A small network was shown many inputs. Here are its activations along a few directions, one row for each input.
In each table, some parts of the input vary, and every possible input appears once, in random order.
Descriptions start from the smaller parts, as in this example, which fits no table here: one of 3 separate values, together with either a single point or one of 9 places around a ring or (one of 6 places along a line, together with one of 8 places around a ring).
Shared parts are said once, and a part with two or three values counts as separate values.
In the rows, 128 means zero.

A family of inputs:
r1: [147 138 130 119 122 119 107  85 176 136  96 142  43 191]
r2: [151 154 103 136  80 104 134  93 154 136  98 116  37 168]
r3: [133 124 140 129 171 154 133 127 118 116 130 147 149 126]
r4: [111 141 116 126  91  98  98  70 172 147  89 118  58 164]
r5: [144 117 152 120 141 150 121 151 131 138 148 158 147 130]
r6: [137 108 145 101 128 140 123 170 151 134 159 150 156 146]
r7: [139 124 120 116  89 121 152 174 127 137 162 124 152 129]
r8: [135 136 112 148 155 122 152 126  86  96 116 100 123 103]
r9: [107 121 139 130 112 126 114 138 130 146 142 136 164 102]
r10: [ 98 127 127 136 141 133 125 113 115 127 124 123 164 100]
r11: [ 98 123 124 137 166 121 117 104 101 110 105 100 144 101]
r12: [148 134 127 137 100 134 147 158 110 137 151 133 141 108]
r13: [133 120 138 130 195 141 125 118 105  99 112 124 128 127]
r14: [101 111 132 107 100 116 118 153 145 149 153 125 174 126]
r15: [139 141 116 147 128 142 155 137 100 112 133 121 140  99]
Q: The inputs of r11 and r13 match in every part but one. If r10 is changed in the same way as r11 into r13, which row does it become?
A: r3
Q: What do these inputs look like to the network?
A: one of 3 separate values, together with either a single point or one of 4 places along a line
Q: Which other rows does r4 become when the choice among 3 separate values takes its other values? List them by row number.
A: r1, r2

A family of inputs:
r16: [125 133 127 125 104 123 122 126 156 138 131 143 120 139]
r17: [122 129 110 138 115 116 135 117 131 122 116 110 109 123]
r18: [143 138 125 138 140 127 130 122 118 108 107 116 103 131]
r19: [133 132 131 111 132 133 119 121 145 131 132 143 112 151]
r20: [137 129 131 122 102 129 124 132 151 132 133 129 117 146]
r21: [142 138 112 139 115 123 143 123 118 128 120 121  97 123]
r22: [123 140 115 128 101 110 137 121 135 138 126 129 119 136]
r23: [134 127 135 129 146 137 125 107 135 123 117 136 110 145]
r24: [123 123 132 114 133 122 114 124 153 126 126 137 116 148]
r25: [139 105 138 132 163 159 153 193  80 123 174 134 216  80]
r26: [124 118 135 132 147 125 120 111 143 118 112 129 115 142]
r27: [104 102 148 123 155 150 132 170  83 130 166 132 229  69]
r28: [134 140 121 124 100 113 137 124 129 131 133 117 116 142]
r29: [122 134 119 137 140 124 124 112 130 109 102 114 114 129]
r30: [132 142 112 134 114 125 139 111 121 126 125 119 103 123]
r31: [143 128 132 116 133 132 123 134 141 134 126 146 105 151]
r32: [118 122 142 130 147 120 108 102 136 128 115 127 116 136]
r33: [115 133 112 137 113 119 126 108 125 140 114 116 111 117]
r34: [117 123 131 114 131 127 106 118 149 145 121 141 119 144]
r35: [146 133 136 126 104 122 126 139 144 132 137 136 109 143]
r36: [120 124 133 124 102 120 110 126 153 144 127 129 123 138]
r37: [143 140 118 130 101 116 143 134 124 140 127 130 109 140]
r38: [133 138 122 133 139 132 127 112 123 108 108 112 110 133]
r39: [116 142 123 136 139 124 114 100 123 125 105 122 115 121]
r40: [117 140 120 127 100 109 126 115 130 149 125 126 122 132]
r41: [125 110 142 123 160 161 150 178  84 119 177 130 222  80]
r42: [144 123 141 133 148 128 125 120 130 118 117 131 103 145]
r43: [109 100 138 128 159 157 148 182  94 121 165 131 226  77]
Q: The inputs of r42 and r23 match in every part but one. If r31 is changed in the same way as r42 into r23, which row does it become?
A: r19
Q: What do these inputs look like to the network?
A: one of 4 places along a line, together with either a single point or one of 6 places around a ring
Q: Which other rows agree with r34 in the place on the line of 4? List them by row number.
A: r27, r32, r33, r36, r39, r40
